These are the activations of a small neural network, seen along a few directions. Each row is one input.
Each table varies a few parts of the input and shows all the possible inputs, shuffled.
A made-up example of a description, with smaller parts first: one of 5 places around a ring, together with either a single point or one of 9 places around a ring or (one of 3 separate values, together with one of 6 places along a line).
Shared parts are said once, and a part with two or three values counts as separate values.
In the rows, 128 means zero.

Other details of the inputs shift rows strongly along two fixed directions, in all tables alike. That doesn't count.

Table:
x1: [125  89  18 167 119 161 132 101 118  99  80]
x2: [ 90 131 136 133 109 121 117 132  95 168 157]
x3: [ 95  97 165 126 101 124 106 146  84 167 138]
x4: [216 123  57 122 135 196 117  95 101  75  82]
x5: [122 152 121 102 118 134 157 139 116 148 187]
x6: [181  89  48 134 122 151 118 124  96  37  94]
x7: [117 130 150 155 190  75 144 116 206 125 117]
x8: [171 103  70 160 143 224 127  92 127  82  81]
x9: [116 143 156 108  98 131 137 142  93 133 138]
x10: [136 142 133 137 165  53 133 112 226 137 114]
x11: [ 99 136 150 149 125 142 154 146 103 141 173]
x12: [ 82 133 119 131 116 131 125 133 105 174 155]
x13: [129 147 141 102 113 128 137 143  94 132 189]
x14: [177  75  71 127 121 150 112 134  86  48  85]
x15: [117 109 175 140 161  40  95 104 189 143 106]
x16: [154 105 167 124 168  53 110 113 191  94  51]
x17: [119 144 135 126  99 126 131 149 104 148 168]
x18: [124 184 164  93 119 181 116 119 112 165 133]
x19: [145 140 147 108 176  59 127 119 201 117 138]
x20: [131  93 190 152 176  67 120 130 187 116  96]
x21: [178 145 164 122 176  93  88  93 229 131  78]
x22: [127 128 140 125  94 126 119 153 101 135 154]
x23: [109 151 127 120 107 133 136 155 117 159 170]
x24: [114 151 138 112 108 131 143 136 103 132 138]
x25: [172  66  58 153 107 150 109 144  99  63  61]
x26: [113 145 152 114 112 181  96 103 108 183 135]
x27: [ 95 163 128 106 107 141 163 135 123 152 143]
x28: [ 87 141 128 143 126 156 173 139 123 153 174]
x29: [ 98 160 130 104 110 143 154 142 107 145 145]
x30: [103 123 160 146 122 140 142 151  97 136 164]
Description of these inputs: one of 5 separate values, together with either a single point or one of 5 places along a line.
Which other rows does x21 become when the choice among 5 separate values takes its other values? List them by row number.
> x4, x8, x18, x26
List by row number the other rows that have the choice among 5 separate values in common with x7.
> x8, x11, x20, x28, x30

Table:
x31: [153 137 154 120 168 112 113 106 181 115  96]
x32: [131 131 103 129 119 155 128 124 113 129 126]
x33: [129 137  94 129 116 157 141 126 119 126 131]
x34: [120 133  94 129 116 148 141 129 116 124 130]
x35: [ 81 141 194 120 106 113 140 166  89 174 192]
x36: [140 123 110 125 117 154 123 122 108 117 108]
x37: [146 149 144 129 162 116 122  99 175 124 112]
x38: [149 145 127 131 161 111 135 103 179 122 115]
x39: [127 125 141 135 155  85 119 108 171 127 112]
x40: [141 126 149 128 152  93 112 111 169 122  94]
x41: [140 115 144 134 146  74 117 124 163 110 115]
x42: [ 84 150 190 112 105 128 135 157  97 192 187]
x43: [135 113 105 131 118 148 121 124 106 108 104]
x44: [125 106 143 141 147  83 122 128 161 122 119]
x45: [122 140  99 130 118 150 139 131 119 129 133]
x46: [ 97 157 192  96  96 125 129 154  92 183 192]
x47: [144 127 142 130 152 101 111 109 174 129 103]
x48: [102 167 233  91 141  62 115 137 165 191 178]
x49: [113 109 101 139 117 136 138 141 102 119 136]
x50: [158 130 108 115 123 162 123 124 110 109 119]
x51: [130 127 135 133 158  91 119 110 171 128 108]
x52: [128 106 105 143 110 131 134 152  90  98 132]
x53: [109 121 100 135 117 133 150 144 110 123 147]
x54: [116 102 106 147 116 137 135 148  98 110 127]
x55: [148 132 146 121 148  85 111 118 169 117 101]
x56: [139 150 106 131 125 173 143 121 126 121 132]
x57: [ 69 154 174 117 108 116 158 165 101 181 204]
x58: [120 124 130 138 154  79 136 121 177 120 123]
x59: [153 125 106 115 120 156 123 128 110 113 115]
x60: [156 133 107 116 128 170 120 121 117 101 113]
x61: [127 103 107 140 109 142 128 138  98 106 119]
x62: [149 127 105 119 110 152 120 130 104 115 119]
x63: [141 140 109 129 127 164 130 118 113 129 131]
x64: [130 132 138 131 157  94 116 113 176 131 107]
x65: [130 111 108 136 114 148 124 128 107 121 116]
x66: [123 105 109 142 113 142 128 138 105 118 126]
x67: [118 117  99 136 117 141 133 134 107 125 127]
x68: [135 134 109 128 122 162 132 120 109 132 130]
x69: [137 124 144 133 150 100 113 116 172 131 102]
x70: [148 127 112 121 128 166 124 118 109 114 113]
x71: [145 132 116 128 122 169 124 121 112 129 127]
x72: [144 120 143 131 144  74 117 123 166 114 108]
x73: [144 136 118 128 120 178 123 121 115 124 125]
x74: [117 126  94 134 119 138 147 134 116 122 132]
x75: [143 140 128 130 160 103 132 107 187 127 114]
x76: [136 112 147 133 145  69 122 133 160 113 123]
x77: [129 109 108 135 112 143 128 134  99 113 113]
x78: [140 123 116 128 120 164 124 124 115 128 121]
x79: [132 111 110 131 115 146 125 128 102 113 111]
x80: [110 111 105 147 120 130 140 144 104 115 132]
x81: [103 162 197  93 113 145 130 143 103 189 181]
x82: [ 87 140 193 113 103 115 139 159  91 179 193]
x83: [130 118 106 134 115 152 121 127 107 122 117]
x84: [123 118 139 140 155  77 125 115 169 122 118]
x85: [118 129 100 133 116 143 142 128 118 125 133]
Changing only one part turns x37 into x80. The same change can be made to x73. Which row results?
> x54
Changing only one part turns x71 into x78. The same change can be made to x50. Which row results?
> x59
What do these inputs look like to the network?
> one of 5 places along a line, together with one of 11 places along a line
A walk changes only the place on the line of 11. It starts at x56 and steps to x38. List the rest of the walk in order.
> x75, x33, x45, x34, x85, x74, x58, x53, x57
Which other rows does x41 become when the place on the line of 5 takes its other values? List them by row number.
> x58, x61, x66, x84

Table:
x86: [153 130  77 135 151 163 131  95 153  95  81]
x87: [ 76 138 148 139 111 126 148 158 107 178 180]
x88: [122 155 149 121 153  94 128 104 177 144 131]
x89: [126 133 173 103 111 117 117 156 100 142 169]
x90: [196 120  99 126 151 162 112 100 139  81  73]
x91: [113 128 147 132 153  69 130 130 166 133 131]
x92: [129 131 163 121 140  72 128 140 165 127 129]
x93: [121 179 172  94 115 170 136 134 110 173 168]
x94: [135  58 126 159 123 148  61 104 114 117  28]
x95: [114 177 173  98 102 143 136 142 107 175 181]
x96: [144 107 171 124 147  66 110 133 154 101 122]
x97: [162 132  90 115 101 193 116 134  67 107 130]
x98: [107 134  68 147  95 205 144 130  82 140 147]
x99: [104 106  91 144  98 147 150 150  67 109 145]
x100: [142 122  75 156 153 168 134  89 170 108  84]
x101: [ 99 107 148 157 155  62 143 130 171 133 129]
x102: [115 154 158  98 104 127 139 147 105 162 171]
x103: [157 131 167 105 150  81 110 121 162 125 127]
x104: [124 120 167 129 146  60 129 140 162 114 126]
x105: [134  99  55 161 138 134 138 110 147  98  91]
x106: [114 127  73 123  90 181 148 140  65 126 146]
What do these inputs look like to the network?
> either a single point or (one of 4 places along a line, together with one of 5 places along a line)
Which other rows does x106 become when the place on the line of 4 takes its other values? List them by row number.
> x102, x103, x105
